These are the activations of a small neural network, seen along a few directions. Each row is one input.
Each table varies a few parts of the input and shows all the possible inputs, shuffled.
A made-up example of a description, with smaller parts first: line(6) and (point or line(9) or (values(3) and ring(5))).
Shared parts are said once, and a part with two or three values counts as separate values.

Other details of the inputs shift rows strongly along two fixed directions, in all tables alike. That doesn't count.

Table:
x1:  .17 -.22 -.15  .09 -.19 -.31  .39  .43 -.11 -.02 -.19  .27  .08 -.18  .45
x2: -.25 -.03 -.21 -.60 -.18 -.09  .19  .25 -.04  .27 -.63  .08 -.03 -.37 -.12
x3:  .24  .29 -.36 -.29 -.29  .24  .65  .24  .06 -.09 -.72  .13  .09 -.40 -.02
x4: -.03  .06  .43  .27  .07  .32 -.67 -.44  .12 -.31  .45 -.16 -.11  .21 -.38
x5: -.05 -.09 -.15 -.04  .07 -.36  .18  .23  .01 -.25 -.21  .02  .13 -.27 -.07
x6:  .05  .17 -.32 -.46  .34  .59  .30 -.02  .02 -.38 -.53  .18  .02  .06 -.23
x7:  .01  .28  .45  .32  .39 -.16 -.26  .12  .20 -.25  .84 -.21  .13  .45 -.20
x8: -.28  .35  .12 -.67 -.07  .46  .03  .25  .15 -.03 -.16  .06  .16  .01 -.33
x9:  .20 -.21 -.48  .22 -.20 -.73  .48 -.35 -.07  .76 -.14  .00 -.05 -.23  .47
x10:  .25 -.14 -.09  .67 -.31 -.63  .27  .05 -.19  .70  .27 -.03  .04  .08  .73
x11:  .02  .02 -.12 -.11 -.37  .41  .06  .15  .01 -.41 -.42  .08 -.08 -.45 -.28
x12: -.10 -.09  .19  .04  .56  .03 -.67 -.33  .01 -.35  .30 -.26 -.02  .52 -.48
x13: -.09 -.27 -.19 -.21  .22  .56 -.02 -.19 -.05 -.38 -.19  .15 -.23 -.11 -.20
x14:  .28  .27 -.37 -.40 -.20  .29  .64 -.09  .09 -.03 -.79  .25  .04 -.35  .02
x15:  .10 -.12 -.29  .56 -.15 -.84  .34 -.07 -.08  .72  .18 -.19  .02 -.11  .41
x16:  .29 -.15  .13  .82 -.06 -.74 -.08 -.44 -.15  .95  .81 -.14 -.03  .39  .84
x17:  .12 -.17  .33  .24  .48  .13 -.63 -.24 -.17 -.15  .53 -.15 -.04  .63  .04
x18: -.50  .04  .60 -.12  .08  .43 -.75 -.03  .20 -.16  .55 -.23 -.11  .20 -.42
x19: -.12 -.11 -.14  .04 -.13 -.03  .23  .26  .01 -.30  .04  .18 -.14 -.35  .04
x20: -.28  .12  .61 -.39 -.05  .42 -.67  .22 -.04 -.31 -.02 -.02  .12  .28 -.27
Description of these inputs: values(4) and (point or line(4)).
Q: The inputs of x2 and x20 match in every part but the values(4) part. If x15 is changed in the same way as x2 into x20, which row does it become?
A: x10
Q: Which other rows does x4 become when the values(4) part takes its other values? List them by row number.
A: x9, x14, x16
Q: Which other rows does x17 become when the values(4) part takes its other values? List them by row number.
A: x6, x12, x13

Table:
x21:  .09 -.29 -.54  .05  .23 -.04  .47 -.52 -.16  .53 -.15  .13 -.25 -.03  .45
x22:  .17  .25  .29  .37  .14 -.07 -.29 -.03  .11 -.19  .45 -.22  .14  .30 -.16
x23: -.34  .04  .28  .06  .19  .02 -.40 -.04  .06  .06  .55 -.18 -.04  .23 -.23
x24:  .15 -.14 -.12  .28 -.19 -.46  .14  .00 -.11  .31 -.03 -.04  .02 -.11  .32
x25:  .04 -.03 -.23 -.47 -.07  .20  .26  .36  .03 -.54 -.77  .19  .09 -.36 -.23
x26: -.12  .01  .28  .32  .15 -.18 -.38  .05  .05 -.24  .50 -.19  .03  .18 -.20
x27: -.27  .04  .30 -.05  .30 -.01 -.38 -.02  .07  .09  .50 -.17  .01  .35 -.18
x28:  .10 -.08  .16 -.04 -.18  .19 -.21  .17 -.04 -.44 -.23  .05  .08 -.10 -.11
x29: -.17 -.04  .15 -.29 -.14  .36 -.23  .09  .00 -.13 -.18  .05  .00 -.02 -.11
x30: -.02  .11 -.14  .06 -.06 -.16  .42 -.05  .03  .60  .15  .00  .00  .00  .30
x31:  .03 -.01  .12 -.03 -.15  .20 -.08  .21  .04 -.49 -.14  .08 -.01 -.20 -.16
x32: -.07  .20  .11 -.28 -.07  .24 -.13 -.09  .12 -.07 -.19 -.02  .04 -.03 -.29
x33: -.09  .18  .05 -.43  .09  .35  .01  .12  .02 -.17 -.18  .09  .05  .07 -.19
x34: -.17  .06  .36  .06  .07 -.02 -.55 -.15  .02  .15  .34 -.22  .00  .33 -.15
x35:  .22  .13 -.20 -.32 -.26  .19  .21  .13  .06 -.47 -.76  .13  .11 -.41 -.25
x36: -.19 -.11 -.08  .07 -.17 -.14  .24  .06 -.02  .52  .23  .08 -.14 -.14  .35
x37:  .16  .01 -.19  .20 -.01 -.37  .42  .13 -.07  .26  .07  .10  .07 -.02  .39
x38:  .47 -.34 -.60  .44  .14 -.30  .47 -.41 -.21  .22 -.16  .14 -.19 -.05  .46
Q: Describe the family of inputs behind these rows.
A: values(2) and (point or ring(8))
Q: The inputs of x21 and x38 match in every part but the values(2) part. If x32 is changed in the same way as x21 into x38, which row does it become?
A: x35
Q: Which other rows does x34 become when the ring(8) part takes its other values? List them by row number.
A: x23, x27, x29, x30, x32, x33, x36

Table:
x39: -.11  .17  .39  .00  .34  .45 -.68 -.28  .09 -.38  .33 -.30  .05  .41 -.55
x40:  .19 -.12 -.30  .20  .01 -.23  .23 -.09 -.12  .23 -.15 -.01 -.01 -.01  .24
x41:  .14  .14 -.03  .21  .04 -.05  .18 -.01 -.01  .14  .14 -.05  .09  .09  .14
x42: -.05 -.02 -.01  .22 -.09 -.30  .11  .08 -.02  .04  .14 -.02  .04 -.15  .11
x43: -.17 -.06  .04  .06 -.16 -.09 -.05  .07  .04  .21  .14 -.04 -.11 -.09  .00
x44: -.20 -.09  .31  .31 -.02 -.29 -.29 -.09  .06  .33  .54 -.19 -.04  .13  .15
x45: -.02 -.08  .05  .33  .18 -.29  .01 -.38  .04  .56  .53 -.17 -.08  .22  .26
x46:  .15  .17  .13  .05  .08  .11  .02 -.03  .10 -.15  .05  .00  .08  .07 -.03
x47: -.14  .11  .06 -.30 -.15  .08 -.09  .16  .07  .00 -.18  .00  .03 -.09 -.25
x48: -.01  .01 -.14  .04  .06 -.01  .10 -.25  .03  .32  .15 -.02 -.13  .04  .02
x49:  .11  .10 -.09 -.05  .18  .12  .03 -.14  .04 -.32 -.11 -.01  .05 -.04 -.22
x50: -.11 -.21  .25  .45  .14 -.20 -.44 -.24 -.14  .36  .67 -.19 -.10  .43  .21
x51:  .11  .17  .22  .14  .04 -.18 -.07  .02  .08  .07  .29 -.07  .12  .20  .08
x52:  .13  .11 -.14  .10 -.11 -.23  .36  .15 -.06  .31 -.01  .01  .11 -.02  .30
x53: -.01 -.21  .03 -.20 -.06  .20 -.13 -.08 -.04 -.12 -.26  .11 -.11 -.05  .01
x54: -.05  .08  .00 -.25 -.10  .03  .19  .10  .05  .23 -.15  .08  .03 -.04  .15
x55:  .04  .12  .04 -.07 -.12 -.02  .01  .21  .01 -.16 -.23 -.07  .18 -.09 -.15
x56: -.02 -.02  .11  .26 -.11 -.14 -.09  .11 -.03 -.04  .16 -.14  .05 -.02  .01
x57: -.20  .02 -.09 -.25 -.12 -.15  .21  .15  .01  .21 -.16  .07  .07 -.20  .04
x58: -.24 -.03  .11 -.22  .43  .21 -.11  .24  .08 -.29  .20 -.08 -.11  .16 -.33
x59: -.25 -.03  .04 -.24 -.10  .17 -.08  .15  .04 -.22 -.19  .05 -.01 -.19 -.18
x60: -.01  .06  .35  .05 -.02  .09 -.38  .07  .12 -.45  .04 -.14  .07  .01 -.27
x61:  .06  .16 -.08 -.01 -.01 -.20  .29  .13 -.02  .09  .02  .07  .11 -.04  .17
x62: -.09  .08 -.14 -.46  .14  .47  .03 -.13  .06 -.39 -.43  .08 -.01 -.14 -.37
x63:  .05 -.01 -.11  .09 -.24 -.14  .15  .15  .01 -.01 -.12  .01 -.04 -.22  .03
x64: -.01 -.03 -.12 -.23  .05  .21 -.11 -.14 -.02 -.08 -.27  .03 -.13 -.01 -.19
x65: -.09  .25  .18 -.32  .00  .28 -.22  .10  .09 -.13  .01  .00  .04  .15 -.29
x66: -.14 -.04  .38  .17  .07  .20 -.62 -.04  .03 -.20  .48 -.10 -.11  .23 -.22
x67:  .07  .12 -.02 -.03 -.17 -.18  .09  .17  .04  .01 -.12 -.01  .09 -.11 -.09
x68:  .18 -.22 -.18  .26 -.09 -.20  .15 -.02 -.17  .15 -.06  .05 -.04  .00  .30
x69:  .20 -.16 -.03  .04 -.07 -.05  .02 -.04 -.05 -.13 -.20  .08 -.02 -.06  .12
x70: -.01 -.05  .03 -.38  .10  .40 -.25 -.13  .03 -.36 -.44  .02 -.04 -.02 -.31
x71:  .18  .14 -.22  .01 -.09 -.02  .41  .03  .03  .12 -.13  .14 -.02 -.12  .14
x72:  .00 -.24 -.18  .06 -.12 -.14  .14 -.09 -.12  .36 -.02  .12 -.19 -.06  .28
x73: -.13  .14 -.09 -.45 -.06  .17  .22  .17  .01 -.02 -.29  .18  .07 -.13 -.03
x74: -.07 -.23  .00 -.04 -.16  .07  .03  .04 -.04  .06 -.10  .11 -.11 -.19  .20
x75: -.02  .06 -.01 -.14  .00  .15  .21 -.06  .09  .19 -.05  .09 -.02 -.03  .13
x76: -.05 -.22 -.38  .08  .08 -.36  .34 -.22 -.12  .57  .00  .08 -.12 -.06  .41
x77: -.16 -.20  .23  .38  .23 -.29 -.40 -.28 -.10  .29  .71 -.09 -.12  .38  .19
x78:  .22 -.08 -.15  .05  .05 -.12  .09 -.13 -.02 -.02 -.23  .02  .00 -.05  .10
x79: -.01  .11 -.16 -.20 -.07  .17  .30 -.01  .04  .20 -.13  .14 -.07 -.09  .05
x80: -.18  .24  .45  .03  .37  .28 -.54 -.18  .13 -.23  .61 -.15  .05  .47 -.33
x81:  .11 -.09  .14  .04 -.08  .10 -.16  .07  .02 -.34 -.07  .02  .01 -.08 -.04
x82:  .21 -.03 -.17  .20  .05 -.21  .26 -.20  .04  .21  .01 -.03  .00 -.02  .20
x83:  .10  .23 -.11 -.33  .04  .35  .24  .10  .05 -.47 -.44  .18  .10 -.19 -.21
x84:  .00  .10 -.06 -.03 -.10 -.28  .22  .16 -.01  .03 -.11  .03  .15 -.17  .04
x85:  .05 -.14 -.15  .04 -.10 -.06  .17  .13 -.08 -.19 -.13  .16  .00 -.23  .12
x86: -.18  .09  .17 -.13 -.07  .05 -.19  .14  .02  .05  .00 -.11  .11  .06 -.15
x87:  .01  .08  .35  .37  .06 -.42 -.26 -.04  .10  .19  .53 -.23  .12  .24  .05
x88:  .22 -.03 -.27  .00 -.01 -.06  .15 -.08 -.05 -.03 -.32  .08 -.06 -.09  .01
x89: -.10  .17  .10 -.25 -.03  .25 -.07  .14  .01 -.02 -.08  .00  .11  .10 -.11
x90:  .01  .02  .43  .42  .12 -.02 -.64 -.07  .04 -.30  .66 -.19 -.02  .33 -.21
x91:  .13 -.01 -.18 -.06  .15 -.01  .02 -.11 -.06 -.27 -.26  .05  .03 -.04 -.10
x92:  .19 -.01 -.24  .25  .04 -.16  .27 -.15 -.05  .23  .01 -.08  .03  .02  .16
x93:  .02 -.18 -.34  .22  .24 -.47  .57  .23  .01  .30  .24  .03 -.01  .02  .36
x94: -.25 -.02  .29  .13 -.05  .07 -.40  .05  .02 -.02  .31 -.19  .00  .13 -.15
x95:  .20  .00 -.27  .30  .01 -.32  .34 -.20 -.01  .37  .15 -.02 -.08 -.01  .23
x96:  .20 -.17 -.18  .22 -.11 -.25  .16 -.05 -.11  .17 -.02  .10 -.11 -.03  .26
x97:  .14  .25 -.06 -.32 -.14  .21  .14  .22  .05 -.33 -.41  .13  .09 -.13 -.21
x98:  .07 -.07  .11  .08 -.05  .23 -.23  .13 -.03 -.45 -.07 -.02  .03 -.03 -.15
x99: -.03 -.15 -.27 -.12  .01  .08  .13 -.11 -.13  .18 -.32  .03 -.07 -.07  .08
x100:  .12 -.08 -.11 -.27 -.03  .25 -.01  .05 -.09 -.58 -.53  .19  .01 -.17 -.20
x101: -.16  .08  .33 -.18 -.03  .05 -.32  .06  .11 -.05  .04 -.10  .09  .07 -.21
x102: -.04  .02 -.24 -.04 -.08  .04  .46  .01 -.04  .46 -.08  .09  .00 -.09  .31
x103: -.13 -.13  .11 -.07 -.08  .36 -.27  .10 -.07 -.26 -.06  .01 -.05 -.04 -.12
x104: -.16 -.16 -.09 -.23 -.11  .23  .03  .11 -.07 -.22 -.23  .20 -.08 -.25 -.02
Q: The inputs of x46 and x75 match in every part but one. If x67 is changed in the same way as x46 into x75, which row does it become?
A: x47
Q: The inputs of x86 and x55 match in every part but one. If x76 is changed in the same way as x86 into x55, which row does it become?
A: x91
Q: Describe the family of inputs behind these rows.
A: values(2) and (point or (values(4) and ring(8)))
Q: Which other rows does x90 become when the values(2) part takes its other values? List them by row number.
A: x66
Q: Start at x104 and move only the ring(8) part, one step at a time. The first step leads to x59. Which rows follow, in order?
A: x57, x73, x80, x62, x76, x77
Q: Which other rows does x98 become when the values(4) part takes its other values? List them by row number.
A: x81, x85, x90
Q: Which other rows does x54 become when the ring(8) part takes its other values? List them by row number.
A: x44, x45, x53, x70, x74, x75, x101
Q: Which other rows does x40 become when the values(4) part takes its other values? List them by row number.
A: x78, x88, x91
